Each row below holds a small network's activations on one input, seen along a few directions.
In each table, some parts of the input vary, and every possible input appears once, in random order.
Descriptions start from the smaller parts, as in this example, which fits no table here: one of 2 separate values, together with either a single point or one of 9 places along a line or (one of 4 places along a line, together with one of 5 places around a ring).
Shared parts are said once, and a part with two or three values counts as separate values.
(in the rows, 128 means zero)

Other details of the inputs vary at random and push rows far along two fixed directions, the same in every table; ignore that.

Table:
R1: [159 114 166 144 100 106  94 163 177 138 158]
R2: [ 62 214 164 166 221  86 194 130 109 197 123]
R3: [177 110 168 150 105  98  95 155 169 129 138]
R4: [ 32 219 130 135 177 109 173 130 126 210 133]
R5: [160 118 167 153  97 113  90 158 173 138 156]
R6: [155 103 140 138  82  96  81 120 173 166 121]
R7: [103 123  71  77 164 193 201 112  39  50 128]
R8: [176 108 169 172 131  98  81 131 167 139 118]
R9: [178  41  70  85  76 152  96  98 108  76  99]
R10: [153 111 144 149  81 101  79 117 171 170 120]
R11: [ 43 208 122 148 185 116 180 103 116 199 105]
R12: [ 78 206 164 170 143 104 124 147 173 192 154]
R13: [141 121 137 144  93 119  64 133 184 158 129]
R14: [ 27 229 140 144 185 109 185 146 129 194 146]
R15: [104 155 147 132 184 107 183 120  93 144 120]
R16: [ 64 216 161 155 195 109 202 139 103 173 133]
R17: [175 114 161 166 117 112  82 148 173 124 126]
R18: [185 108 167 170 122 101  81 127 159 134 127]
R19: [150 121 135 140  83 122  63 128 176 153 137]
R20: [ 69 167 113 102 144 129 166 121 109 162 130]
R21: [125 115  75  84 165 184 197 105  34  41 109]
R22: [ 92 112  56  67 147 196 183 107  52  48 114]
R23: [143 123 154 144  81 114  81 150 178 143 151]
R24: [186  46  92  87  91 165 107 139 110  42 135]
R25: [ 97 117  50  75 147 181 189  72  39  83  93]
R26: [170  51  82  74  62 168  94 109 107  71 121]
R27: [185  49  95  96  97 176 102 131 113  37 127]
R28: [172 117 162 159 115  98  89 157 172 134 135]
R29: [147 113 150 133  81 110  83 153 181 138 152]
R30: [130  95  89  82 167 166 200  93  25  57 102]
Description of these inputs: one of 5 places around a ring, together with one of 6 places along a line.
The inputs of R25 and R12 match in every part but the place on the line of 6. If R6 is changed in the same way as R25 into R12, which row does it become?
Answer: R29

Table:
R31: [113 154 143 137 125 121 132 141 145 146 140]
R32: [147 124 142 140 129 116 125 132 133 132 131]
R33: [144 101 114 115 107 136 113 114 124 121 124]
R34: [142 103 117 115 104 136 114 112 126 117 119]
R35: [124 125 122 122 126 124 118 121 131 141 122]
R36: [123 140 149 145 149 108 132 136 139 145 130]
R37: [111 150 140 138 130 120 131 146 146 146 137]
R38: [139  98 111 114 112 132 111 117 129 117 119]
R39: [115 149 136 138 124 114 128 121 141 159 123]
R40: [115 149 135 140 124 113 126 122 137 161 126]
R41: [111 150 140 133 135 120 125 144 144 148 143]
R42: [159 103 129 125 116 128 124 126 117 104 125]
R43: [129 130 138 130 113 127 117 138 139 131 144]
R44: [156  88 103  98 102 149 113 135 120  83 131]
R45: [154  96 130 124 124 131 122 128 122 103 122]
R46: [146 135 138 160 144 135 109 126 140 117 122]
R47: [132 126 124 128 119 118 112 125 140 145 121]
R48: [157  99 127 120 127 129 118 129 120 105 125]
R49: [133 126 126 131 114 121 115 121 138 146 126]
R50: [ 75 193 153 146 184 112 184 126 109 168 129]
R51: [145 107 117 114 105 141 119 135 128 106 138]
R52: [108 147 143 137 132 122 129 144 146 147 139]
R53: [130 128 136 129 116 129 117 138 141 133 145]
R54: [ 76 194 144 144 190 107 182 134 110 170 127]
R55: [130 142 128 149 129 146 103 135 149 117 134]
R56: [131 133 135 131 111 126 119 140 139 130 142]
R57: [129 123 123 131 119 117 114 124 144 142 121]
R58: [112 144 133 140 129 114 127 126 143 160 120]
R59: [107  91  44  47 146 196 199 106  31  30 112]
R60: [127 121 129 131 118 122 113 123 141 144 121]
R61: [125 143 146 147 147 106 134 137 139 145 128]
R62: [125 127 126 126 117 125 121 116 126 140 125]
R63: [140 110 127 117 105 139 117 133 133 108 137]
R64: [144 124 148 140 127 117 122 130 130 130 132]
R65: [ 52 176  92  96 211 156 246 108  32 108 107]
R66: [131 137 121 151 129 140  99 115 145 131 116]
R67: [125 126 133 128 122 125 116 142 147 129 140]
R68: [170  79 118 111 113 142 119 121 109  86 126]
R69: [159 103 130 124 117 130 126 125 121 102 122]
The inputs of R52 and R45 match in every part but one. If R44 is changed in the same way as R52 into R45, which row does it become?
Answer: R54
Describe the family of inputs behind these rows.
Answer: one of 3 separate values, together with either a single point or (one of 2 separate values, together with one of 6 places around a ring)
Which other rows does R47 become when the place on the ring of 6 takes its other values? List them by row number.
Answer: R39, R40, R49, R57, R58
Which other rows does R61 become when the choice among 2 separate values takes its other values? List them by row number.
Answer: R36

Table:
R70: [116 111  95 110 147 173 149 135  95  60 123]
R71: [136 127 121 143 126 128  88 117 148 148 113]
R72: [110 134 117 117 202 138 190 117  76 112 114]
R73: [111  88  73  53 159 178 226 123  26  36 127]
R74: [155  86 138 128 113 130  93 155 161  95 140]
R75: [133 143 137 145 101 129 102 140 168 121 134]
R76: [156 119 146 153 130 137 103 162 156 105 147]
R77: [ 89 154 161 143 146  96 153 156 147 155 144]
R78: [130  88  62  75  91 158 143  85  77 107  95]
R79: [173  77 118 111  88 131 106 109 123  98  95]
R80: [130  99  81  82 110 154 156  91  77 102  91]
R81: [110 127 110 110 101 130  92 139 163 158 150]
R82: [120 126 127 115 113 129  98 145 164 143 146]
R83: [131 174 160 170 180 108 130 134 120 156 135]
R84: [ 84 136  79  69 171 184 251 121  23  58 117]
R85: [139 127 132 149 140 125  94 121 144 131 109]
R86: [ 89 169 153 136 153 113 124 153 163 161 145]
R87: [154  90 151 142 122  93 114 127 143 131 114]
R88: [119 191 158 160 147 117 147 151 133 142 158]
R89: [ 93 168 139 128 105 117 134 142 154 173 136]
R90: [133 135 141 156 112 129 117 145 160 110 133]
R91: [143 107 149 132 119  92 106 123 148 149 116]
R92: [181  92 123 141  92 129  80 108 151 100 103]
R93: [ 88 171 115 150 144 119 111 112 144 193 120]
R94: [ 67 154  82  96 168 140 166  96  88 162 113]
R95: [ 81 153 111 108 193 134 175 107  87 132 105]
R96: [156 122 164 130 115  99 119 161 137 130 166]
R97: [158 128 158 134 134 116 106 163 145 123 166]
R98: [ 66 148  87  92 150 123 180  93  80 168 113]
R99: [110 129  66 105 117 156 145  82  92 122 102]
R100: [103 158 159 150 124 110 147 154 151 148 131]
R101: [112 147 103 129  82 138 102 126 160 148 140]
R102: [ 53 167 141 110 149 182 176  92  74 133 163]
R103: [213  60 115 112  90 163  75 150 119  41 151]
R104: [110 161 166 151 168 111 143 166 156 153 156]
R105: [165 103 121  97 103 148 147 141  88  74 142]
R106: [ 79 145 136 116 157 174 169  63  58 134 134]
R107: [177 136 154 165 128 109 110 124 134 128 130]
R108: [114 133 113 113  69 127 108 134 155 161 137]
R109: [ 95 153 141 132 141  89 139 117 137 192 121]
R110: [164 115 157 152 124 106 133 130 136 137 113]
R111: [132 127 130 136 117 141  89 148 159 113 136]
R112: [133 170 169 157 151  92 154 130 115 169 128]
R113: [206  24 109  95 105 136 124 115  94  54 112]
R114: [119 147 160 162 139  96 144 126 139 161 104]
R115: [163  98 108 120  61 149  77 130 164  98 133]
R116: [120 137 120 131 111 142  91 144 160 134 140]
R117: [137 123 142 124  86 123 108 146 157 126 129]
R118: [183  89 136 161 101 121  88 117 156  99 104]
R119: [162  75 134 106  77 119  86 146 158 102 139]
R120: [ 79 172 111 135 123 135 108 138 156 174 146]
R121: [193  41  94 118 112 162  91 112 107  41  96]
R122: [ 79 163 141 121 126 103 141 144 150 180 148]
R123: [190  90 134 142  89 143  98 148 156  75 140]
R124: [104 151 134 134 153 108 119 119 146 179 120]
R125: [170 119 156 142 152 105 109 133 127 133 138]
R126: [111 168 131 156 130 114 122 108 149 172 112]
R127: [102 157 118 140 206 145 186 117  78 116 111]
R128: [170 125 151 172 132 113 118 125 150 126 117]
R129: [ 88 114  75  69 105 147 155 119  96 124 137]
R130: [117 140 156 158 170 100 129 131 147 156 117]
R131: [130 156 170 149 164  78 152 132 114 171 141]
The inputs of R83 and R103 match in every part but one. If R80 is changed in the same way as R83 into R103, which row does it become?
Answer: R89
The inputs of R119 and R91 match in every part but one. If R116 is changed in the same way as R119 into R91, which row does it become?
Answer: R71
Describe the family of inputs behind these rows.
Answer: one of 2 separate values, together with either a single point or (one of 5 places around a ring, together with one of 6 places along a line)
A walk changes only the place on the ring of 5. It starts at R127 and steps to R72. List the rest of the walk in order.
Answer: R113, R110, R128
Which other rows does R105 become when the place on the ring of 5 takes its other values? List them by row number.
Answer: R88, R96, R97, R103
Which other rows does R92 become when the choice among 2 separate values takes its other values? List them by row number.
Answer: R75
A walk changes only the place on the line of 6. It starts at R94 and steps to R124. List the rest of the walk in order.
Answer: R95, R130, R72, R125
Which other rows does R104 become when the place on the line of 6 takes its other values? List them by row number.
Answer: R74, R81, R82, R86, R97
Which other rows does R90 become when the choice among 2 separate values takes its other values? List them by row number.
Answer: R118
